A small network was shown many inputs. Here are its activations along a few directions, one row for each input.
Each table varies a few parts of the input and shows all the possible inputs, shuffled.
Descriptions start from the smaller parts, as in this example, which fits no table here: one of 8 places around a ring, together with either a single point or one of 11 places along a line or (one of 2 separate values, together with one of 6 places along a line).
Shared parts are said once, and a part with two or three values counts as separate values.

Other details of the inputs vary at random and push rows far along three fixed directions, the same in every table; ignore that.
These rows show it; all are for the same input, with only those details redrawn:
[ -3  -8  68  14 -42 -18 -27  -5  -3   2 -17 -17  -6  56  34]
[ 40  39  12  51 -23 -37  14   5  -9 -26 -22 -52 -53  25   9]
[ 24   8  24  56 -16  -7 -36  -4  24 -22  21 -40  11  29   1]
[ 12  37 -34   0  10  18  -6  14  -8 -17   6  52  21 -34  -9]
[  0  36  24 -38 -35 -30  41  16 -61   5 -71  43 -58  14  37]
[-11  -4  46  -4 -28   1 -28   0  -5   3  -9  21  15  30  26]
[-20   1  21 -30 -11  22 -31   7 -10   7   0  71  42  -1  16]
[ 41  38  13  50 -23 -37  13   5  -8 -26 -21 -51 -53  25   8]

Rows:
r1: [  3  -4 -19  27  51  17 -41  24  31  10  56  15  24 -45 -20]
r2: [ 29  52 -26  16   8 -13  63  32 -36 -16 -71 -14 -41   3  -7]
r3: [ -3  12 -36 -35  -1  28  55  -6 -37  10 -40   9  -7  15  25]
r4: [ 10  -8  37   0   7 -17 -29  11   6   3 -11 -29 -11   5  26]
r5: [ 52   8 -26  69  -7   9   5 -47  12 -28  40 -73   3  -3 -10]
r6: [-20 -42  71 -47 -37 -39 -17  21  -8  41 -52 -14  -8  19  46]
r7: [-24 -31 -51 -26  17  15   2  25  -6   5  46  20  25 -53 -27]
r8: [-19  -8  46  49  -9  -5 -40  -2  32  12  47  -6  29  32   4]
r9: [ 26  43 -58  23  19   1  42 -23 -26  -6  35 -15 -23 -34 -37]
r10: [-11 -39  23  -9  37   6 -76  -2  43   8  34  27  50  -4  -4]
r11: [-57 -21  -4 -53  10  50  -4  -6 -14  47  21  47  64  29   0]
r12: [-45 -32  77 -58 -57  10   8 -19  12  26 -57   4 -48  57  20]
r13: [ 42  49 -46  30  16 -28  24   3   4 -30   0  18 -32 -13 -29]
r14: [-15 -69  23  22  18   4 -55 -51  32 -17  48 -46  30  19  -1]
r15: [ -8   7 -45 -53   9  17  35 -42 -43  11 -11  89   5 -34 -10]
r16: [ 24  31 -85  20  29  11  46 -21  -3 -10  -9 -18 -16   3 -27]
r17: [-14 -59   8 -12  28  47 -41 -30  27 -21  69  -5  73 -23  10]
r18: [-13  -3 -32 -64  20 -26   2  29  -2  28 -37  67   9 -57  -9]
r19: [ 18 -10  18  56  11  -4 -11   3  36 -10  -1 -32  22  51 -24]
r20: [ 35  61 -19  13 -13 -33  45  16 -38 -22 -45  -1 -65  -8   7]
r21: [-20 -32  13 -13   4 -12 -26  33  17  49   9  19  20 -26   1]
r22: [  8 -40 -18  26  -1  -5 -11  -4  33 -32  47 -76  30 -21   2]
r23: [-55 -23  86 -58 -59  11  10  -2   2  41 -35  -6 -41  48  18]
r24: [ -4  21 -37 -33  -2  62  17   5  31 -12   1  25   7 -46 -22]
r25: [-27 -15 -25 -71  35  19  28   4 -56   9  17  59 -12 -52  -9]
r26: [  3  40 -43  56  48  18  23  29  19  -5  20   5  34 -25 -46]
r27: [ -1 -36  -7  27 -14 -55   6 -18  10 -21  -7 -94 -42  15   1]
Changing only one part turns r5 into r9. The same change can be made to r24. Which row results?
> r23
Describe the family of inputs behind these rows.
> one of 3 separate values, together with either a single point or (one of 2 separate values, together with one of 4 places along a line)
Change only the choice among 3 separate values in r2. List by row number the other rows that result.
> r19, r26
Change only the choice among 2 separate values in r15. List by row number the other rows that result.
> r13
